These are the activations of a small neural network, seen along a few directions. Each row is one input.
Each table varies a few parts of the input and shows all the possible inputs, shuffled.
A made-up example of a description, with smaller parts first: one of 5 places around a ring, together with either a single point or one of 9 places along a line or (one of 3 separate values, together with one of 4 places along a line).
Shared parts are said once, and a part with two or three values counts as separate values.

Other details of the inputs shift rows strongly along two fixed directions, in all tables alike. That doesn't count.

Rows:
R1: [ 0.90  0.31 -0.25 -0.27  1.31 -1.21  0.30  0.80  1.92  2.50  0.21 -0.51
  0.90]
R2: [-1.55 -6.16  2.87  0.52 -2.17  0.97 -1.59  1.72 -1.63 -3.18  0.08 -0.76
 -1.23]
R3: [-0.87 -3.68  1.02  0.19 -0.26  2.39 -0.33 -0.48  0.84 -3.53  1.50 -0.97
  0.58]
R4: [-0.58 -3.05  1.00 -0.41 -3.00 -0.11 -3.06  2.27 -3.45 -3.31  1.53  0.88
  1.08]
R5: [ 1.06  0.14 -0.31  0.28  1.58  0.97 -1.08 -0.02 -0.58  2.29 -1.80  1.59
 -0.78]
R6: [ 1.87  7.36 -4.41  1.15 -0.33 -3.03  1.62 -2.39 -0.70  1.57  0.38 -0.77
 -1.33]
R7: [ 0.48  1.06 -0.15  0.95  1.06  1.67 -0.34 -0.96  2.11  0.83 -1.22  1.32
 -0.86]
R8: [-2.66 -4.98  3.67 -0.91 -2.32  3.21 -1.24 -0.79 -0.24 -5.01  1.34 -1.86
  1.93]
R9: [-1.00 -2.91 -0.04  0.58 -3.92 -1.73  0.10  0.84 -2.07 -3.71  3.06 -2.37
  1.33]
R10: [-1.15 -4.02  0.23  0.44  5.45 -0.31  4.25 -1.35  2.37  2.80 -2.94  1.81
  0.21]
R11: [ 0.03 -4.36  0.45  1.11  4.17  1.02  4.17 -2.00  3.49  3.28 -1.48 -1.39
 -0.09]
R12: [ 2.12  9.03 -1.50 -0.32 -1.08  1.59 -1.41 -3.10 -0.34  1.66 -0.46 -0.25
 -1.13]
R13: [ 3.50  7.45 -2.60  0.84  1.35 -0.65 -1.34 -0.60  1.13  4.54 -1.58  0.62
 -1.51]
R14: [ 4.02  7.24 -2.96  0.73  1.50  0.33 -0.52 -1.96  0.53  3.98 -0.82 -0.66
 -1.98]
R15: [ 1.20  3.46 -1.37  0.44 -7.03 -1.78 -4.44  1.24 -4.98 -5.01  4.11 -1.91
  0.07]
R16: [-0.28 -3.70  1.62  0.18 -0.66  0.25 -1.55  1.48  0.60 -1.57  0.71 -0.64
  1.07]
R17: [ 0.09 -3.56  1.31  0.65  3.63  0.59  2.03 -0.61  3.85  4.50 -2.06 -0.28
  0.03]
R18: [ 2.65  7.54 -5.15 -0.26  2.41 -2.58  2.94 -1.73  1.31  2.95  0.16 -1.30
 -0.02]
R19: [ 2.43  7.56 -3.40 -0.65  0.34 -2.89  0.57  1.36 -1.04  2.57  0.80 -0.47
 -0.76]
R20: [ 0.17  0.88 -0.05  0.22  1.80  2.19  0.01 -0.32  1.11  0.49 -1.26  0.98
 -2.06]
R21: [-2.18 -4.99  2.18 -0.59 -1.36  1.82 -1.20  1.72 -0.51 -4.83  1.51 -0.04
 -0.03]
R22: [-1.12 -4.35  1.05  0.36 -0.97 -1.56  1.07  1.52  0.80 -1.28  0.99 -0.78
  1.77]
R23: [ 0.27  4.08 -1.42  1.49 -7.82 -0.39 -4.08 -0.53 -4.81 -5.88  3.36 -0.13
 -1.61]
R24: [ 0.16 -3.52  1.22 -1.21  5.17  0.89  2.51  0.93  3.27  3.71 -1.10 -1.01
  0.21]
R25: [-1.50 -2.97  0.98  1.76 -4.66 -2.43 -0.68  1.04 -1.98 -2.70  1.30 -0.43
  0.37]
R26: [-1.29 -2.26  2.45 -1.32  4.26  4.51  1.08 -2.05  2.69  2.87 -3.82  2.01
  0.58]
R27: [ 0.74 -3.55  1.48 -0.97  5.59  2.19  1.33  0.98  3.31  2.47 -1.77 -0.67
 -0.13]
R28: [-1.26 -2.30  3.27 -1.29  4.40  4.55  1.65 -1.63  3.59  2.17 -3.44  0.19
 -0.66]
R29: [-0.70  3.78 -2.05  1.77 -7.46 -5.27 -2.01  0.54 -4.54 -4.64  2.37  0.06
 -0.34]
R30: [-0.68 -4.81  1.30 -0.09 -0.85 -0.14  0.49  0.38  0.15 -1.28  1.88 -2.41
  1.14]
R31: [-1.13 -4.32  0.66  0.39  5.45 -0.14  4.99 -0.90  3.28  2.02 -2.74 -0.21
 -0.88]
R32: [ 1.83  8.89 -0.95 -0.40  0.83  1.30 -1.15 -2.30  1.69  3.75 -2.06  1.12
 -0.63]
R33: [-0.27  3.33 -0.64  0.63 -7.72 -3.35 -3.77  2.15 -6.08 -3.13  3.03 -0.79
 -1.84]
R34: [-0.78 -4.96  1.67  0.98 -1.81  0.14  0.43 -0.65 -0.42 -0.81  1.02 -1.89
 -0.14]
R35: [ 0.16  0.60 -1.75  0.02  1.94 -2.40  2.67 -0.07  2.46  0.98 -0.45 -0.19
  1.17]
R36: [-1.96 -2.69 -0.22 -0.40 -2.69 -2.98  0.45  1.27 -3.07 -4.05  1.51  1.13
  1.48]
R37: [ 0.54  1.17 -0.27 -0.06  1.89  1.26 -0.34  0.02  2.51  0.29 -0.20  0.86
  0.51]
R38: [-1.01 -2.14  2.39 -2.40  5.26  4.21  1.01 -1.20  3.07  2.27 -2.68  1.70
  1.84]
R39: [-1.10 -3.04  0.91 -0.67 -3.56 -1.61 -1.99  2.19 -3.54 -2.40  2.27  0.67
  1.34]
R40: [-1.37 -3.63  1.11 -0.69  0.17  1.94 -1.14  0.84 -0.58 -2.60  0.50  2.09
  0.96]
R41: [-1.43 -4.50  1.52  0.39 -1.20 -0.32 -0.61  0.66 -1.81  0.20  0.01  0.97
  0.03]
R42: [ 2.08  7.20 -2.86  0.59 -0.16 -2.63  0.52  0.42 -1.51  3.00 -0.27 -0.03
 -2.04]
R43: [ 0.67  0.09 -1.01 -0.68  2.10 -1.15  1.65  0.81  0.10  2.32 -0.31  1.30
  1.19]
R44: [-2.36 -5.17  1.82  0.54 -2.29  2.10 -1.77  0.32 -1.93 -3.90  0.11  2.34
 -0.31]
R45: [-1.61 -4.63  1.14  0.86 -0.87 -0.91  0.73  0.64 -1.66 -0.51 -0.24  1.25
  0.29]
R46: [-0.32  1.99  1.42 -1.38  1.43  2.22 -0.65 -0.79  2.51  0.81 -1.05  0.07
  1.61]
R47: [ 1.81  7.65 -4.12 -0.86  0.73 -3.70  1.60  0.52 -0.77  1.08  0.29 -0.22
 -0.84]
R48: [ 1.39  9.45 -1.24 -2.20  0.36  0.96 -1.87 -0.22 -0.45  1.43 -0.27 -0.03
 -0.46]
Each input here is: one of 2 separate values, together with one of 4 places along a line, together with one of 6 places along a line.
Changing only the place on the line of 4 turns R6 into R10. The same change can be made to R23. Which row results?
> R44
Changing only the place on the line of 4 turns R17 into R33. The same change can be made to R29. Which row results?
> R31
A walk changes only the place on the line of 4. It starts at R11 and steps to R25. List the rest of the walk in order.
> R42, R45
Change only the choice among 2 separate values in R15. List by row number the other rows that result.
> R14
Change only the place on the line of 6 in R46. List by row number the other rows that result.
> R1, R16, R22, R35, R37
Change only the place on the line of 6 in R21. List by row number the other rows that result.
> R19, R24, R27, R47, R48
Change only the choice among 2 separate values in R3. List by row number the other rows that result.
> R23
Change only the place on the line of 4 in R26. List by row number the other rows that result.
> R12, R28, R32
